These are the activations of a small neural network, seen along a few directions. Each row is one input.
Each table varies a few parts of the input and shows all the possible inputs, shuffled.
Descriptions start from the smaller parts, as in this example, which fits no table here: one of 5 places around a ring, together with either a single point or one of 11 places around a ring or (one of 2 separate values, together with one of 6 places along a line).
Shared parts are said once, and a part with two or three values counts as separate values.

Other details of the inputs shift rows strongly along two fixed directions, in all tables alike. That doesn't count.

Rows:
R1: [-0.30  0.45 -0.07 -0.53  0.69 -0.46  0.18  0.72 -0.19 -0.27  0.87]
R2: [-1.92 -0.41 -0.47  0.33  0.32  0.24  0.01  0.08 -0.05 -0.62 -0.34]
R3: [-0.30 -0.84  1.35 -0.31  1.13  0.57 -1.10  0.15  0.85  0.00  1.07]
R4: [-0.01 -1.37  1.38 -0.49  0.58  0.42 -0.48  0.87  0.58  0.14  0.56]
R5: [-0.36  0.01  0.10 -0.47  0.37 -0.34  0.61  0.97 -0.10 -0.72  0.83]
R6: [-1.35 -1.36  0.28  0.31 -0.04  0.76  0.36  0.16  0.66  0.27 -0.22]
R7: [-1.16  0.50  0.16 -0.57 -0.40  0.53  1.53  0.45 -0.30  0.36  0.27]
R8: [-1.59  1.33 -1.01  0.14  0.19 -0.43  0.29 -0.37 -0.26 -0.09 -0.01]
R9: [-0.66  1.67 -0.06 -0.38  0.53  0.49  0.18 -0.32 -0.05  0.18 -0.27]
R10: [-1.92 -0.53 -0.38  0.10  0.35  0.07  0.30  0.42 -0.50 -0.19 -0.38]
R11: [-0.78  1.37  0.19  0.47  0.19  0.80 -0.64 -0.58  0.44  0.17  0.29]
R12: [-1.85 -1.12 -0.55  0.28 -0.17  0.03  0.92  0.50 -0.46 -0.01 -0.14]
R13: [ 5.79 -0.55  0.12  7.02  0.97 -5.20  2.52 -1.16  1.77 -1.27 -6.25]
R14: [-0.96  2.17  0.13 -0.21  0.38  0.02  0.28 -0.62  0.12  0.30 -0.12]
R15: [-0.18 -1.96  1.39 -0.14  0.22  0.32  0.37  1.04  0.73  0.22  0.88]
R16: [ 0.40 -0.74  1.28 -0.08 -0.25  0.62  0.75  1.49  0.44  0.13  1.29]
R17: [-2.07  0.62 -0.56  0.48 -0.42 -0.61 -0.48 -0.85 -0.63 -0.16 -0.14]
R18: [ 0.57 -0.12  1.41 -0.30  0.14  0.69  0.07  1.34  0.28 -0.08  0.96]
R19: [ 6.90 -4.51 -6.31 -5.23 -5.01  1.71 -3.87 -2.29 -3.28  1.73 -0.73]
R20: [-0.86  0.58  0.31  0.38  0.06  1.42 -0.35  0.07  0.51 -0.30  0.35]
R21: [-1.18  2.37  0.23  0.03 -0.28 -0.39  0.09 -0.96 -0.54  0.28  0.09]
R22: [-1.47  0.18  0.25  0.23  0.54  0.63 -1.05 -1.01  0.81  0.20 -0.06]
R23: [-0.73 -0.02  0.28 -0.36  0.59 -0.72 -0.59  0.38  0.26 -0.05  0.68]
R24: [-1.95  0.46 -0.60  0.40  0.43 -0.27 -0.27 -0.44  0.02 -0.12 -0.33]
R25: [ 0.71  1.12  0.99 -0.85  0.75 -0.08  0.21  0.48  0.13  0.13  0.61]
R26: [ 0.44  1.61  1.09 -0.78  0.50 -0.53  0.18  0.14  0.30  0.30  0.77]
R27: [ 0.15  1.18  1.42  0.30 -0.21 -0.27 -0.80 -0.01  0.15  0.00  1.23]
R28: [ 0.03 -0.01  1.25 -1.07 -0.13  0.08  1.55  1.31 -0.18  0.27  1.23]
R29: [-0.28 -1.31  1.47 -0.29  0.79  0.67 -0.78  0.41  0.94 -0.25  0.99]
R30: [-0.23 -0.35  1.22 -0.25  0.75  0.04 -1.19 -0.14  1.03  0.23  0.90]
R31: [-1.82  0.00 -0.68  0.24  0.65  0.17 -0.37 -0.18 -0.16 -0.23 -0.29]
R32: [ 0.52  0.49  1.23 -1.09  0.28  0.01  1.00  1.00 -0.24  0.11  0.66]
R33: [-1.37  0.86 -1.11  0.03  0.40 -0.02  0.29 -0.13 -0.45 -0.24 -0.09]
R34: [-1.36 -0.30  0.26  0.19  0.81  1.08 -1.03 -0.75  0.65  0.02 -0.04]
R35: [ 0.63  0.85  1.17  0.02  0.31  0.19 -0.67  0.26  0.65  0.11  1.01]
R36: [-0.68 -1.08  0.58 -0.49  0.59 -0.26  0.22  1.16 -0.39 -0.21  0.64]
R37: [-1.41 -0.74  0.40  0.28  0.48  1.11 -0.71 -0.49  0.83 -0.25 -0.12]
R38: [-0.84 -0.45  0.46 -0.31  1.03 -0.28 -0.40  0.69  0.12 -0.31  0.81]
R39: [-1.47  0.28  0.31  0.48 -0.18  0.17 -1.17 -1.43  0.11  0.08 -0.04]
R40: [ 6.38 -3.94 -5.99 -4.73 -5.12  1.21 -1.85 -1.70 -3.67  1.76 -0.12]
R41: [ 0.62  0.65  1.04 -1.06  0.29  0.18  0.48  0.79  0.19 -0.20  0.68]
R42: [ 6.82 -1.11 -0.36  6.72  1.31 -4.66  3.97 -0.05  1.41 -1.47 -6.63]
R43: [-0.94 -1.56  0.61 -0.27  0.22 -0.32  0.87  1.40 -0.29 -0.08  0.96]
R44: [ 0.70  0.33  1.17 -0.08  0.59  0.72 -0.66  0.57  0.47 -0.06  1.11]
R45: [-0.47 -0.09  1.40 -0.01  0.09 -0.42 -1.32 -0.47  0.49  0.07  0.93]
R46: [-0.78  1.24  0.17 -0.17 -0.32 -1.33  0.04  0.19 -0.32 -0.27  0.99]
R47: [-0.94  1.53  0.31  0.69 -0.48  0.39 -0.74 -0.94 -0.28  0.08  0.43]
R48: [-0.70  0.96  0.20  0.40  0.43  1.29 -0.66 -0.24  0.34 -0.01  0.29]
R49: [ 7.39 -1.75 -5.37 -5.18 -5.53  0.71 -3.63 -3.34 -3.50  2.34 -0.39]
R50: [-0.96  1.06  0.12 -0.86  0.00  0.58  0.79  0.23 -0.38  0.21 -0.06]
R51: [-1.59  0.48 -0.95  0.00  0.05  0.12  0.59  0.14 -0.33 -0.63 -0.05]
R52: [ 7.21 -1.42 -0.75  7.87  0.30 -3.35  3.79 -0.87  2.21 -0.72 -7.54]
R53: [-1.61 -0.26 -0.86  0.05 -0.33 -0.11  1.50  0.52 -0.78 -0.04  0.24]
R54: [-1.55  0.30 -0.76 -0.08  0.15 -0.09  0.96  0.38 -0.79 -0.23 -0.06]
R55: [-1.39 -0.74  0.49  0.08  0.44  0.84 -0.36  0.04  0.60  0.08 -0.46]
R56: [ 0.57 -0.09  1.28 -0.12  0.26  0.88 -0.36  0.88  0.60 -0.32  1.19]
R57: [-0.86  1.28  0.06 -0.47  0.12  0.67  0.50 -0.01  0.10 -0.16 -0.21]
R58: [-0.84  0.46  0.29  0.00 -0.15  1.27 -0.04  0.46  0.19  0.01  0.15]
R59: [-0.36  0.84 -0.09 -0.51  0.35 -0.83  0.15  0.35 -0.03 -0.11  0.93]
R60: [-1.77  1.51 -0.94  0.19 -0.63 -0.71  0.06 -0.69 -0.85 -0.10  0.19]
Description of these inputs: one of 2 separate values, together with one of 5 places around a ring, together with one of 6 places along a line.
- Changing only the place on the line of 6 turns R30 into R3. The same change can be made to R11. Which row results? => R48
- Changing only the place on the line of 6 turns R50 into R21. The same change can be made to R18. Which row results? => R27
- Which other rows does R30 become when the place on the ring of 5 takes its other values? List them by row number. => R23, R26, R35, R59
- Start at R17 and move only the place on the line of 6, one step at a time. The first step leads to R24. Which rows follow, in order? => R31, R2, R10, R12
- Which other rows does R53 become when the choice among 2 separate values takes its other values? List them by row number. => R40
- Which other rows does R38 become when the place on the ring of 5 takes its other values? List them by row number. => R1, R3, R25, R44

Rows:
R61: [-2.15  0.69  1.40  2.38  1.88 -0.17  1.45  0.98  1.23 -1.12 -0.59]
R62: [ 0.79  1.57 -0.64 -1.53 -0.90  0.36 -0.45 -0.33 -0.85  0.51  1.07]
R63: [ 0.11  1.44 -0.82 -1.45 -0.62  0.20 -1.24 -1.35 -0.53  0.54  0.39]
R64: [-2.00  0.99  2.02  3.03  1.47 -0.87  0.97  0.55  1.44 -0.98 -0.40]
R65: [ 2.46  0.33  1.26 -1.98 -0.36  0.72 -1.34  0.23  0.26  0.67  1.64]
R66: [-2.22  0.41  1.72  2.52  1.62 -0.06  1.81  0.57  1.33 -0.51 -1.13]
R67: [ 1.33 -1.61  0.97 -1.53 -0.45  0.52 -1.77  0.39  0.20  0.39  1.84]
R68: [ 0.13 -0.90 -1.06 -1.35 -1.08  0.65  0.66  0.61 -0.96  0.42  0.66]
R69: [ 1.24 -1.84  0.37 -1.91  0.10  1.06 -1.13  0.92  0.08  0.17  1.38]
R70: [-0.70 -0.55 -1.30 -0.84 -0.35  1.37 -1.19 -0.82 -0.42  0.29 -0.21]
R71: [-0.65 -0.45 -1.05 -0.88 -0.74 -0.11 -1.61 -1.16 -0.51  0.34  0.37]
R72: [ 0.45  1.45 -0.80 -1.72 -0.93 -0.28 -0.35 -0.47 -1.26  0.39  0.69]
R73: [-0.48 -0.91 -1.07 -1.71 -1.04  0.13  0.62  0.53 -1.33  0.35  0.49]
R74: [-2.12  0.77  1.32  1.87  2.03 -0.83  1.80  1.49  0.86 -1.05  0.12]
R75: [-0.69 -0.66 -1.58 -1.17 -0.24  0.36 -1.07 -0.70 -0.55  0.16 -0.03]
R76: [ 0.59  1.50 -0.57 -1.11 -1.05  1.11 -0.94 -0.77 -0.46  0.47  0.50]
R77: [-2.19  0.98  1.95  3.04  1.72 -0.82  0.45 -0.15  1.52 -0.69 -0.83]
R78: [-0.36 -0.91 -0.92 -1.10 -1.17  1.56  0.17  0.22 -0.61  0.33  0.34]
R79: [-2.47  0.36  1.55  2.05  1.75 -1.00  1.94  0.77  1.20 -0.60 -0.81]
R80: [-0.55 -0.60 -1.51 -1.56 -0.50 -0.03 -0.24  0.23 -1.25 -0.01  0.44]
R81: [ 9.64 -0.41 -2.88  5.31 -1.09 -2.76  0.80 -3.58  0.83  0.16 -7.85]
R82: [ 1.92 -2.29  0.78 -1.72 -0.56  1.04 -0.01  1.18 -0.02  0.50  1.02]
R83: [-0.18 -0.44 -1.09 -1.09 -1.05 -0.62 -0.72 -0.36 -1.22  0.17  0.58]
R84: [-1.94  1.08  1.96  2.47  1.59 -1.53  1.39  1.01  1.02 -0.91  0.30]
- Describe the family of inputs behind these rows. => one of 4 places along a line, together with either a single point or one of 5 places around a ring
- Changing only the place on the line of 4 turns R78 into R76. The same change can be made to R82. Which row results? => R65
- Which other rows does R63 become when the place on the line of 4 takes its other values? List them by row number. => R71, R75, R79
- Which other rows agree with R74 in the place on the line of 4? List them by row number. => R61, R69, R70, R75, R80

Rows:
R85: [ 0.14  0.31  1.06 -1.14  0.00  1.05  0.24  1.14  0.29 -0.12  1.53]
R86: [ 7.33 -2.71 -4.00 -1.39 -3.21 -0.30 -3.11 -2.91 -1.15  1.26 -2.27]
R87: [-1.96 -0.40 -0.12 -0.84  0.18  0.83  0.06 -0.02 -0.25 -0.11 -0.02]
R88: [-0.55 -0.93  0.67 -0.94 -0.30  0.96  0.68  1.54  0.07 -0.23  1.31]
R89: [-0.97  0.48  0.04 -0.44  0.74  1.51 -0.78  0.08  0.15 -0.06  0.69]
R90: [-1.91  0.39 -0.36 -0.34 -0.48  0.22  0.11 -0.13 -0.60 -0.02  1.03]
R91: [-2.05  0.15 -0.58 -0.60 -0.23  0.12  0.13 -0.26 -0.46  0.05  0.70]
R92: [-1.45  1.35 -0.15 -0.85  0.01  0.20 -0.29 -0.44 -0.20  0.11  0.89]
R93: [-1.76 -0.69 -0.33 -0.34  0.54  1.47 -0.43  0.42 -0.07 -0.17  0.61]
R94: [-1.49  1.24 -0.30 -0.93  0.19  0.61 -0.45  0.03 -0.02  0.24  0.54]
R95: [ 7.10 -3.65 -5.14 -1.64 -3.42 -1.02 -2.10 -2.24 -2.36  0.88 -2.57]
R96: [-0.23  0.84  0.56 -1.58  0.39  0.02  0.52  0.94 -0.51  0.27  1.38]
R97: [-0.22  0.12  1.57 -0.95  0.23  1.15 -0.72  0.16  0.61  0.56  1.41]
R98: [-1.43 -1.01  0.62 -0.51  0.10 -0.06 -1.32  0.15  0.26 -0.05  1.34]
R99: [-0.93 -1.09  1.26 -0.64  0.01  1.07 -0.33  0.51  0.40  0.51  1.17]
R100: [ 1.40  0.19  0.52  6.08  2.09 -3.13  3.27  0.16  2.10 -1.24 -4.88]
R101: [-0.89  1.65  0.65 -0.37 -0.73  0.57 -0.51 -0.19 -0.35  0.32  0.97]
R102: [-1.37  0.91  0.35 -1.19  0.43  0.95 -0.42 -0.25 -0.03  0.01  0.34]
R103: [-0.94 -0.39  0.16 -1.31  0.09 -0.12  0.97  1.33 -0.78  0.20  1.23]
R104: [ 2.23  0.94  1.91  4.87  2.63 -3.80  2.07  0.32  1.81 -1.54 -3.04]
R105: [ 1.60  1.78  1.26  5.18  1.73 -2.83  2.56 -0.40  1.75 -1.14 -3.20]
R106: [-1.63  0.52  0.34 -0.14 -1.01  0.54 -0.15  0.05 -0.65  0.28  0.84]
- Changing only one part turns R98 into R86. The same change can be made to R91. Which row results? => R92
- Describe the family of inputs behind these rows. => one of 2 separate values, together with either one of 5 places around a ring or one of 6 places along a line
- Which other rows does R95 become when the choice among 2 separate values takes its other values? List them by row number. => R104
- Start at R106 and move only the place on the line of 6, one step at a time. The first step leads to R90. Which rows follow, in order? => R91, R100, R87, R93

Rows:
R107: [-2.20 -2.10  0.99  0.48  1.09  0.16  1.51  1.95  0.43 -0.60  0.56]
R108: [ 5.12  0.15 -3.29  4.07 -0.98 -2.51  1.56 -2.65 -0.09 -0.15 -6.04]
R109: [-1.57  1.86  1.06  0.36  1.00 -0.65  0.59  0.36  0.20 -0.40  0.56]
R110: [ 5.38 -3.18 -5.95 -4.72 -4.66  2.05 -4.24 -3.14 -2.95  1.97 -0.71]
R111: [-0.49  1.32  2.26  0.07  0.91 -0.41  0.64  1.01  0.56 -0.17  1.25]
R112: [-1.02  1.53  1.60  0.28  0.93 -0.67  0.67  0.73  0.50 -0.25  1.06]
R113: [-1.80 -0.74  0.96 -0.08  0.84 -0.44  2.29  2.27 -0.12 -0.55  0.84]
R114: [-2.79  0.77  0.52  1.11  0.83 -0.04  0.09 -0.01  0.38 -0.46  0.07]
R115: [-0.58 -0.09  2.56  0.52  1.38  0.64 -0.23  0.99  1.49 -0.32  1.08]
R116: [ 6.41 -0.22 -2.99  4.01 -1.16 -2.95  1.47 -2.26 -0.16 -0.24 -5.73]
R117: [-0.50 -0.50 -1.55 -8.47 -3.22  4.40 -4.37  0.00 -2.72  2.07  5.92]
R118: [-1.52  0.19  1.64  0.66  1.16 -0.06 -0.06  0.52  1.01 -0.31  0.79]
R119: [-1.02 -0.02  2.30  0.46  1.09  0.25 -0.07  0.83  1.14 -0.26  0.94]
R120: [-3.42  1.03 -0.10  1.25  0.81  0.24  0.17 -0.61  0.34 -0.32 -0.58]
- Changing only one part turns R115 into R117. The same change can be made to R119. Which row results? => R111
- Describe the family of inputs behind these rows. => one of 2 separate values, together with either a single point or one of 6 places along a line
- Which other rows does R118 become when the choice among 2 separate values takes its other values? List them by row number. => R112
